Each row below holds a small network's activations on one input, seen along a few directions.
Each table varies a few parts of the input and shows all the possible inputs, shuffled.
Descriptions start from the smaller parts, as in this example, which fits no table here: one of 2 separate values, together with either a single point or one of 9 places around a ring or (one of 4 places along a line, together with one of 8 places around a ring).
Shared parts are said once, and a part with two or three values counts as separate values.

Other details of the inputs vary at random and push rows far along two fixed directions, the same in every table; ignore that.

Rows:
x1: [  4 -50 -44  29 -21  19 -25  14 -30  31  49]
x2: [ 17 -22 -52  18 -14   0  -2  24 -49  31  48]
x3: [ -6  66 -21 -23 -21 -85 -17 -55  26  35 -64]
x4: [  4  12 -64 -11 -33 -66 -40 -19 -24  71   0]
x5: [  7  39 -55   0 -34 -63 -37 -21 -18  49  -6]
x6: [  7 -23 -22  18 -27   3 -12  16 -36  25  48]
x7: [ -1  76  23 -27  11 -35  20 -34  31 -34 -68]
x8: [ -6  10  29 -29  52  55  51  -4  14 -74 -39]
x9: [ 12 -70  -9  28 -34   5 -35  40 -26  69  64]
x10: [ -4  10  34 -22  61  51  65   3  13 -82 -24]
x11: [ 13 -41 -14 -11  33  63  32  35 -43 -21  36]
x12: [-11  -6  91   7  31  36  48  14  58 -64 -16]
x13: [ 19 -27 -49  15 -26   6 -15  27 -56  42  68]
x14: [ -9  87  31 -27  28 -30  26 -35  45 -68 -75]
x15: [ -1   0   3  18 -45 -55 -60  -3  14  66   4]
x16: [ -3  -3  44 -24  45  59  48 -10  27 -78 -36]
x17: [ -2  17 -73   2 -22 -61 -54 -25 -26  65  -2]
x18: [ -3  19 -59 -13 -19 -37 -50 -25 -20  48 -19]
x19: [ 18 -33   3 -13  30  61  50  41 -35 -38  33]
x20: [ 16 -34 -68   2  -8  15 -26  28 -67  44  54]
x21: [ 14 -28  13  10  21  58  53  37 -26 -40  49]
x22: [-10  -1  69 -14  28  52  60  -1  32 -71 -27]
x23: [-17  52  54 -22   6 -33  28 -46  54 -33 -68]
x24: [  5 -60 -13   3  22  69  23  22 -23 -21  38]
x25: [ -1   6 -48  -8 -28 -35 -56 -32  -8  49 -15]
x26: [-18  47  94  -8  19 -45  -1 -15  87 -19 -75]
x27: [-13  -2 -23   1 -41 -46 -34 -29   6  59  -8]
x28: [-22  65   4  -5 -34 -75 -38 -58  44  21 -61]
x29: [  5 -52 -70   4  -6  21 -20  18 -54  45  46]
x30: [  2   9 -36   1 -55 -62 -53 -22 -22  77   6]
x31: [ 10  23 -65 -11 -38 -64 -51 -14 -33  69   0]
x32: [ -8  11  88  17  27  33  33  19  53 -74 -11]
x33: [  7 -42  11  10  15  76  25  29 -13 -41  34]
x34: [ 20 -29   5  -8  24  59  55  38 -33 -33  30]
x35: [ 19 -37  10  -9  13  54  44  34 -34 -15  43]
x36: [ -6  82  55 -35  17 -26  32 -42  50 -51 -75]
x37: [ -5  -3  50  -3  16  49  40   8  15 -57  -4]
x38: [  6 -55  12   4  16  76  32  26 -12 -32  31]
x39: [-19  59  44  14 -16 -96 -59 -23  68  33 -55]
x40: [ -6  15 -28  10 -44 -65 -40 -29  -5  59  -2]
x41: [  6 -46   0  22  13  77  21  35 -20 -41  51]
x42: [ 11 -20 -62   8   0  10 -22  21 -54  25  46]
x43: [  8 -43 -17  12  19  68  10  26 -28 -34  43]
x44: [ -1   3 -18  -9 -42 -51 -31 -25 -10  64  -7]
x45: [ -4 -11  19   0  36  53  33  -1  13 -64  -7]
x46: [-22  52  88  11  22 -51  -4 -13  89 -28 -65]
x47: [-22  44  45   3 -15 -95 -47 -29  73  46 -61]
x48: [ 12 -29 -29  -1 -17   4   7  13 -35  36  43]
x49: [  4 -52  21  40  -7  25  -4  43  -2   9  56]
x50: [-11  78  32 -23  29 -33  32 -38  48 -62 -75]
x51: [  0 -49  11  25   5  59  30  34 -19 -25  50]
x52: [-19  77  19 -26  34 -15  12 -47  47 -63 -84]
x53: [ -7  10 -76   2 -25 -52 -59 -29 -23  63  -8]
x54: [  2 -60  -1  13  12  69  27  27 -14 -22  41]
x55: [  8 -42  16  35 -16 -10 -43  52  -8  53  50]
Each input here is: one of 5 places around a ring, together with either one of 2 separate values or one of 9 places around a ring.
- Changing only the place on the ring of 5 turns x53 into x18. The same change can be made to x51. Which row results? => x37
- Changing only the place on the ring of 5 turns x16 into x45. The same change can be made to x11. Which row results? => x17
- Which other rows agree with x39 in the place on the ring of 5? List them by row number. => x5, x6, x13, x14, x28, x32, x41, x42, x43, x52
- Which other rows agree with x54 in the place on the ring of 5? List them by row number. => x3, x4, x10, x12, x23, x24, x27, x29, x47, x48
- Which other rows does x49 become when the choice among 2 separate values takes its other values? List them by row number. => x46

Rows:
x56: [ -1  50  38  30  11 -17  30  14  25 -58  -1]
x57: [-23   4 -29  23 -68 -50 -93 -61  39  73 -30]
x58: [-23  16 -52  37 -35 -74 -94 -38  34  59 -25]
x59: [ -22   28 -118  -33  -29  -42  -62  -84  -31   47  -60]
x60: [ 12  24  60 -37   6 -18  61   1  27 -17 -41]
x61: [  8  57  47 -24  39 -21  50  27   8 -22 -26]
x62: [ 17  56 -30 -43  21  28  72 -41 -23 -71 -20]
x63: [-14  22  76 -17 -11 -12  50 -25  31 -28 -27]
x64: [ -4 -13  43 -33  27  12  18 -24  50 -16 -64]
x65: [ 10 -80 -18   4  45  75   6  77 -41   8  65]
x66: [ 14 -71 -22  29  45  72 -21  79 -42 -21  77]
x67: [  -5 -107  -62   25  -57    3  -73   -5  -46  119   71]
x68: [ 37 -20   4  30  32  40  25  90 -66 -25  89]
x69: [ -3  34  61  11 -27   4  32  -8  35 -47  -8]
- Changing only one part turns x63 into x67. The same change can be made to x62. Which row results? => x59
- What do these inputs look like to the network? => one of 2 separate values, together with either a single point or one of 6 places around a ring
